A small network was shown many inputs. Here are its activations along a few directions, one row for each input.
Each table varies a few parts of the input and shows all the possible inputs, shuffled.
Descriptions start from the smaller parts, as in this example, which fits no table here: one of 6 places along a line, together with either a single point or one of 9 places along a line or (one of 2 separate values, together with one of 5 places around a ring).
Shared parts are said once, and a part with two or three values counts as separate values.
In the rows, 128 means zero.

Other details of the inputs vary at random and push rows far along two fixed directions, the same in every table; ignore that.

A family of inputs:
R1: [ 58  60 233 153 109 140 122 122 134 184 155 114]
R2: [135 122  88  80 159  56 120  85 139  87 158 122]
R3: [149 163 121 141 138 164 118 161 108 138 114 120]
R4: [145 153 118 148 118 146 149 150  90 124 103 139]
R5: [145 133 119 158 118 144 128 137 144 115  98 126]
R6: [129 137  77  74 192  89 112  97 106  96 167 139]
R7: [128 153 105 136 107 156 139 169 122 120 119 150]
R8: [140 152 128 160 122 143 139 133 150 121 105 132]
R9: [142 122  64  67 171  83 131  97 119 118 173 155]
R10: [160 145 139 138 118 155 133 135 140 107 107 139]
R11: [ 65  53 233 162 115 137 127 130 122 162 163 134]
R12: [153 149 133 150 127 153 146 143 145 111 115 134]
R13: [162 148 108 133 117 159 138 162 121 160 119 135]
R14: [ 61  54 232 161 115 145 128 125 129 164 164 134]
R15: [116 142  71  83 188  78 105  87 112 105 158 137]
R16: [143 139 120 152  96 139 125 129 146 129 102  95]
R17: [137 167 114 166 112 149 117 136 107 123 126 121]
R18: [143 150 130 161 122 135 138 139 143 120 105 132]
R19: [157 151 137 137 133 148 143 159 142 128 105 120]
R20: [146 135 123 155  99 151 130 122 137 108 108 119]
R21: [112 134  66  40 175  89 127 126 129 116 155 139]
R22: [116 159 101 147  88 145 134 153 124 124 123 136]
R23: [164 140 134 149 119 137 132 155 135 106 110 132]
R24: [144 140 124 147  93 147 124 120 142 127  99 100]
R25: [146 149 102 158 104 145 133 142 122 151 118 150]
R26: [ 43  28 190  55 194  81 122 107  78 173 187 141]
R27: [ 30  65 212 142  89 146 111 150 113 196 160 130]
R28: [146 127  99  44 184  88 123  92 146 102 142 128]
R29: [146 153 136 142  91 143 123 117 146 131 101 105]
R30: [149 149 134 150  98 146 130 119 141 111 110 124]
R31: [132 157 114 158 113 136 142 141  95 134  94 138]
R32: [133 173 116 158 107 146 109 133 112 143 117 102]
R33: [ 49  14 183  82 169  76 108  77 125 135 201 133]
R34: [152 144 129 159 114 127 126 145 140 115 100 130]
R35: [158 130 124 148 122 154 134 147 139 105 108 129]
R36: [ 63  58 212 156  91 145 114 133 108 217 169 133]
R37: [154 153 135 136 133 156 145 153 149 130 106 119]
R38: [161 134 128 128 126 163 132 148 140 121  97 119]
R39: [131 127  92  70 173  76 118  72 147  94 141 140]
R40: [160 132 126 142 120 160 133 138 136 104 105 133]
R41: [143 111  84  54 188  87 125 104 145 101 143 119]
R42: [146 135 121 153 115 150 127 128 141 113  95 131]
R43: [131 164 117 151  93 131 138 133  99 150 100 105]
R44: [165 142 136 136 124 141 131 166 139 124 101 117]
R45: [148 152 102 159  90 144 136 135 120 146 132 138]
R46: [116 136  72  76 160  62 136  79  95 105 154 130]
R47: [ 97 135  59  67 163  76 122 105 129 107 153 152]
R48: [139 127  93  72 187  75 135  96 140  87 158 139]
R49: [141 157 130 154 101 131 135 130 144 133 109 101]
R50: [ 69  50 235 154 100 125 108 135 125 177 150 112]
Each input here is: one of 5 places along a line, together with either one of 4 separate values or one of 6 places around a ring.
Q: Changing only the place on the line of 5 turns R2 into R50. The same change can be made to R30. Which row results?
A: R29
Q: List by row number the other rows that have the place on the line of 5 in common with R34.
A: R5, R8, R15, R18, R25, R31, R39, R42, R47
Q: Start at R16 and move only the place on the line of 5, one step at a time. The first step leads to R33. Which rows follow, in order?
A: R5, R35, R41
Q: List by row number the other rows that have the place on the line of 5 in common with R41.
A: R3, R13, R19, R21, R26, R28, R37, R38, R44
Q: Which other rows does R32 become when the choice among 4 separate values takes its other values? List them by row number.
A: R27, R36, R43
Q: Which other rows does R4 become when the choice among 4 separate values takes its other values? List them by row number.
A: R6, R7, R9
Q: Start at R48 and move only the place on the ring of 6, one step at a time. The first step leads to R23. Which rows follow, in order?
A: R35, R40, R10, R12

A family of inputs:
R51: [143 157 136 182  72 163 135 150 126 166  93 120]
R52: [ 77  77 189 126 127 136 105 126 105 150 150 124]
R53: [152 154 145 167 101 182 146 180 118 155  96 117]
R54: [ 81  69 180 134 126 131 111 141 123 153 169 148]
R55: [136 158 150 196  86 161 136 149 117 138  83 126]
R56: [129 129  84  91 132 100 118  99 127 105 151 132]
R57: [130 139  99  89 171 101 136 115 118 107 131 148]
R58: [ 68  79 189 133 131 138 117 115 110 143 147 142]
R59: [152 157 137 164  90 182 142 175 123 166  94 137]
R60: [126 133  88 106 157  98 133 112 136 100 153 140]
R61: [144 130 119 103 152  87 119  85 184  96 139 111]
R62: [ 91  68 181 122 128 131 123 148 108 160 160 153]
R63: [121 141  96 101 168 102 123 109 133 100 139 142]
R64: [130 138  96 100 149  81 116 101 116 115 133 111]
R65: [149 148 144 182  94 177 155 178 118 136  99 143]
R66: [ 76  79 175 120 116 140 115 116 119 172 156 136]
R67: [201 215  58 132 125 143 139 161 124  96  75 117]
R68: [142 156 151 182 100 177 120 178 124 134  96 119]
R69: [187 210  45 152  97 147 149 131 137  82  89 122]
R70: [131 130 121  71 143  86 143 109 167  89 124 109]
R71: [142 158 136 176  88 182 129 169 138 158 103 132]
R72: [129 138  91  92 164 105 124 115 136 119 149 116]
R73: [131 129  86 103 132  79 123  98 125 117 146 128]
R74: [102  27 201 125 145 144 118 129 151 134 124 133]
R75: [126 132  88 112 142  81 138  93 124 110 144 129]
R76: [ 77  76 183 124 126 141 118 122 113 162 157 117]
R77: [180 119 126  99 174 106 128  83 141  94 146 128]
R78: [130 138  91  99 147  87 129  98 123 128 140 104]
Q: Describe the family of inputs behind these rows.
A: either one of 4 separate values or (one of 4 places along a line, together with one of 6 places around a ring)
Q: Which other rows does R54 become when the place on the ring of 6 takes its other values? List them by row number.
A: R60, R63, R68, R71, R72
Q: Which other rows belong to the same alternative as R74? List them by row number.
A: R61, R70, R77

A family of inputs:
R79: [196 183  59  94 149 123 140 130 166  77  89 112]
R80: [118 116 165 160 123 163 124 151 105 142 129 142]
R81: [106 119 158 159 107 148 131 144  94 159 129 138]
R82: [142  98 182 145 126 163 130 149 143 145 116 128]
R83: [106 111 174 170  83 141 121 120 150 133 114 108]
R84: [173 195  32 115 129 108 141 116 119 107 114 132]
R85: [180 192  51 128 106 101 132  90 171  80 104 101]
R86: [177 193  38 110 140 121 135 127 138  87 117 138]
R87: [109 119 150 152 100 150 124 147 104 179 135 125]
R88: [160 201  33 102 122 110 131 128 127 113 108 113]
R89: [117 101 173 152 117 157 134 160 132 129 117 141]
R90: [131  99 172 158 121 156 132 150 126 138 125 144]
R91: [157 196  35 108 126 108 140 124 124  98 108 130]
R92: [166 202  30 103 120 110 133 124 131 118 118 116]
R93: [108 124 155 152 104 150 123 148  96 173 130 120]
R94: [132  97 184 139 121 163 132 154 152 143 120 128]
R95: [131 109 188 143 130 160 131 156 142 137 107 119]
R96: [ 99 115 153 154  97 150 133 148 110 162 135 143]
R97: [123 100 172 154 114 157 135 156 135 134 126 145]
R98: [139 100 189 142 131 162 129 149 136 139 114 122]
R99: [108 120 167 159 124 159 125 156 111 141 125 140]
R100: [160 204  40 103 133 103 131 124 120 114 111 109]
R101: [120 113 179 175  90 139 120 112 137 136 117 104]
R102: [ 36  48 124  15 218  20 110  54  98 134 220 148]
R103: [107 116 159 156 115 164 125 160 118 139 124 144]
R104: [118 106 180 155 126 152 133 157 125 130 117 136]
R105: [ 59  31 135  30 201  10  99  13 142 118 221 124]
R106: [ 60  37 123  19 229  37 104  54 110 125 229 160]
R107: [109 116 182 177  89 139 122 120 142 135 113 101]
R108: [193 180  59 110 151 114 141 122 136  74 104 129]
Q: Changing only one part turns R101 into R105. The same change can be made to R108. Which row results?
A: R90
Q: Describe the family of inputs behind these rows.
A: one of 5 places around a ring, together with either a single point or one of 5 places along a line
Q: List by row number the other rows that have the place on the ring of 5 in common with R89.
A: R79, R83, R88, R91, R103
